A small network was shown many inputs. Here are its activations along a few directions, one row for each input.
Each table varies a few parts of the input and shows all the possible inputs, shuffled.
Descriptions start from the smaller parts, as in this example, which fits no table here: one of 4 places along a line, together with either a single point or one of 9 places around a ring or (one of 3 separate values, together with one of 5 places around a ring).
Shared parts are said once, and a part with two or three values counts as separate values.

Other details of the inputs vary at random and push rows far along three fixed directions, the same in every table; ignore that.

Rows:
x1: [-51 -28  10  45   7  25 -70  11  14  30  25]
x2: [ 26 -15 -44 -18 -30  37  19  -2 -19  38   4]
x3: [-16  34  41  37  21 -44  10 -25  -7 -69  15]
x4: [-23   3  90  51  34 -45  15   7  -2 -42   6]
x5: [-15 -27 -51 -79 -37  34 -30 -15  33  -6  -3]
x6: [  7 -14 -11 -96 -22   8  29 -29  42 -56 -21]
x7: [-45  -7 -13  35  24 -16 -60  26 -57  40  27]
x8: [-36  22  -5  46  31  -8 -57  17 -17  64  15]
x9: [ 37  -5 -28 -21 -12  42   3  -2  -1  37  16]
x10: [ 33 -36 -23 -24   2  -1   5  23 -40  46  -6]
x11: [ -60   34    1  -17  -20   -8  -19  -59   53 -107   15]
x12: [ 13 -14 -37 -24 -21   4   9   0   8  55 -23]
x13: [ 63 -19 -26  13   1  30  -3   3 -24  40  -9]
x14: [ 47 -32  60  -9  -3   0  46   7  21 -14 -29]
x15: [-42  23  -3  72  22 -22 -12  32 -54  53  24]
x16: [-92  17 -52  -2 -33  10 -48 -14  35   6  43]
x17: [-89  14 -50   7 -26   2 -39  -9  21  12  43]
x18: [-46   0 -40  56  -3   2 -56  -8 -34  13  25]
x19: [ 20  -3 -14  20   4  -5  49  26 -43  54 -11]
x20: [-67  12 -29  35   4 -16 -46   0 -13  45  10]
x21: [  6 -31  22 -62 -39  35  12 -26  89 -49 -22]
x22: [-21 -55 -24 -38 -52  51 -22 -12  54   3 -11]
x23: [-43 -32  25  81  18 -13 -32  29 -45  43  14]
x24: [ -8  25  52  46  48 -62  13   9 -23 -63   6]
x25: [ 48   8  19 -25  -3 -10  77 -13 -10 -22  -3]
x26: [ 57  -1  -2  21   5  18  24  23 -52  56   1]
x27: [-62 -14 -26  15  12 -23 -52   9 -36  21  39]
x28: [ 54 -23 -31  17 -15  21   3   5 -36  37 -19]
x29: [-28  56  57  11  23 -46  -3  -8  23 -32  -2]
x30: [-22  50  50  22  21 -34  20 -16  -6 -54  33]
x31: [ 35 -12 -19 -73 -15  30  13 -22  66 -63 -23]
x32: [ 44 -36 -40   1  -2  20  -4  25 -25  32 -24]
x33: [ -3 -29 -52 -82 -38  36 -33 -11  38   4   0]
x34: [ 50 -36 -21  26  14 -12  16  34 -50  34 -16]
x35: [ 35 -37 -25  27  18 -17  26  27 -58  27 -21]
x36: [-13  29  42  23  27 -39 -12   4   7 -73   7]
x37: [-73  23 -46   4 -14  37 -64  -1  35  24  37]
x38: [-68  -3 -40 -30  -4  26 -91  -9  27   1  39]
x39: [ 39 -19  -9 -41  -6  -4  49  -9  17 -53 -36]
x40: [  9 -16 -32 -10  -9 -13  24   2 -10  56 -20]
x41: [-78  24 -46  -5 -33  26 -67  -6  43  17  42]
x42: [ 49  16  29 -29   4 -15  54  -2  14   5 -48]
x43: [ 29 -35 -35 -44  -9  27 -12  14 -16  41 -15]
x44: [ 18 -36 -23 -15  10  -8  15  18 -51  38 -10]
x45: [-43 -30  18  65  22  23 -61  22 -13  46  18]
x46: [ 44  -3  -2  16  28   6  13  22 -27  79 -31]
x47: [ 37 -41 -43   7   0   8   8  25 -36  30 -24]
x48: [ 23 -11 -23 -77 -34  23   8 -26  72 -70 -21]
x49: [-28  20  34  21  30 -53   7  -8   3 -82  11]
x50: [ 65   2  49 -29  46  -6  40  16 -20  -9 -27]
x51: [-51  16 -15  52  16 -20 -46  15 -31  61   8]
x52: [ 71  -9  26  -3  20 -17  50  19 -19 -28 -40]
x53: [-68 -38   1  48  -5  -7 -44   7  -6  21  29]
x54: [ -3  -7 -49 -56 -39  28 -17 -15  50  34 -18]
x55: [ 31  -4 -24   4 -13  18  28  29 -23  64 -13]
x56: [ 54 -23 -17  36   5  -6  26   7 -54  35 -10]
x57: [ 37  13  32 -12  17 -34  71  -4  -9   3 -44]
x58: [-26  64  55  17  21 -21   8   4  21 -39  11]
x59: [-34 -31  29  80  18 -15 -38  32 -38  47  21]
x60: [ 78   3  15 -20   6  24  38 -19  11 -28 -31]
x61: [ 40 -28 -46  -3 -29  22   2 -10 -13  23  -9]
x62: [ 72  18  40 -12   5  -6  65   3 -18  -9  -7]
x63: [ 22 -10  -4 -99 -26  11  18 -21  51 -49 -16]
x64: [ 34  22  20 -31  -8  -1  69   1  18 -15 -25]
x65: [-97 -35 -20  13 -31  16 -59 -16  31 -10  27]
x66: [ 52  11  18 -24  -3   1  76 -11 -12 -21 -14]
x67: [ 32   3 -19 -67 -45  33   7 -47  68 -64 -15]
x68: [-49  54  22 -25 -17   6 -16 -38  50 -83  33]
x69: [  3  50  59  42  29 -25 -11 -14  -5 -64   4]
x70: [-56  55  27 -30  -4 -12 -27 -36  75 -59  -4]
x71: [-75  14 -51  -1 -35  25 -63 -22  20  -1  58]
x72: [ 35   8  15 -39  -2 -23  62 -14  22  -2 -38]
x73: [ 28 -54  20  33   1   9  17  30 -34  51 -22]
x74: [  4  35  63  46  66 -32  -8  13 -15 -58  -1]
x75: [ -9  58  57  14  18 -18  -1 -11   7 -50  33]
x76: [ 26 -56   8  15 -10  33   0  22  -7  51 -23]
x77: [ 58 -19 -16  37   3   5  18  12 -57  40 -19]
x78: [  6  62  73  39  51 -16  10   0 -16 -39  26]
x79: [-18  32  72  18  53 -64   9   7 -29 -51  15]
x80: [-16  52  59  39  32 -40  36  -7 -32 -48  23]
x81: [ 60 -22 -24  20 -12  12   6   7 -36  38 -11]
x82: [-20   0 -57 -57 -57  38  -7 -12  58  11   8]
x83: [-31  58  52  17  17 -37  18   0  17 -42  18]
x84: [ -7  -1 -56 -61 -42  53 -11 -13  64  20   7]
Description of these inputs: one of 2 separate values, together with one of 6 places along a line, together with either a single point or one of 6 places around a ring.
Q: The inputs of x40 and x8 match in every part but the place on the line of 6. If x49 is changed in the same way as x40 into x8, which row does it become?
A: x31
Q: The inputs of x54 and x29 match in every part but the place on the line of 6. If x43 is changed in the same way as x54 into x29, which row does it become?
A: x5
Q: The inputs of x71 and x9 match in every part but the place on the line of 6. If x64 is changed in the same way as x71 into x9, which row does it become?
A: x37
Q: Start at x39 and move only the place on the ring of 6, one step at a time. The first step leads to x18. Which rows follow, in order?
A: x66, x15, x20, x6
Q: Change only the choice among 2 separate values in x50. List by row number the other rows that result.
A: x38
Q: List by row number the other rows that have the place on the line of 6 and the choice among 2 separate values in common with x22.
A: x5, x28, x42, x52, x55, x68
Q: List by row number the other rows that have the place on the line of 6 and the choice among 2 separate values in common with x76.
A: x26, x32, x43, x58, x69, x70
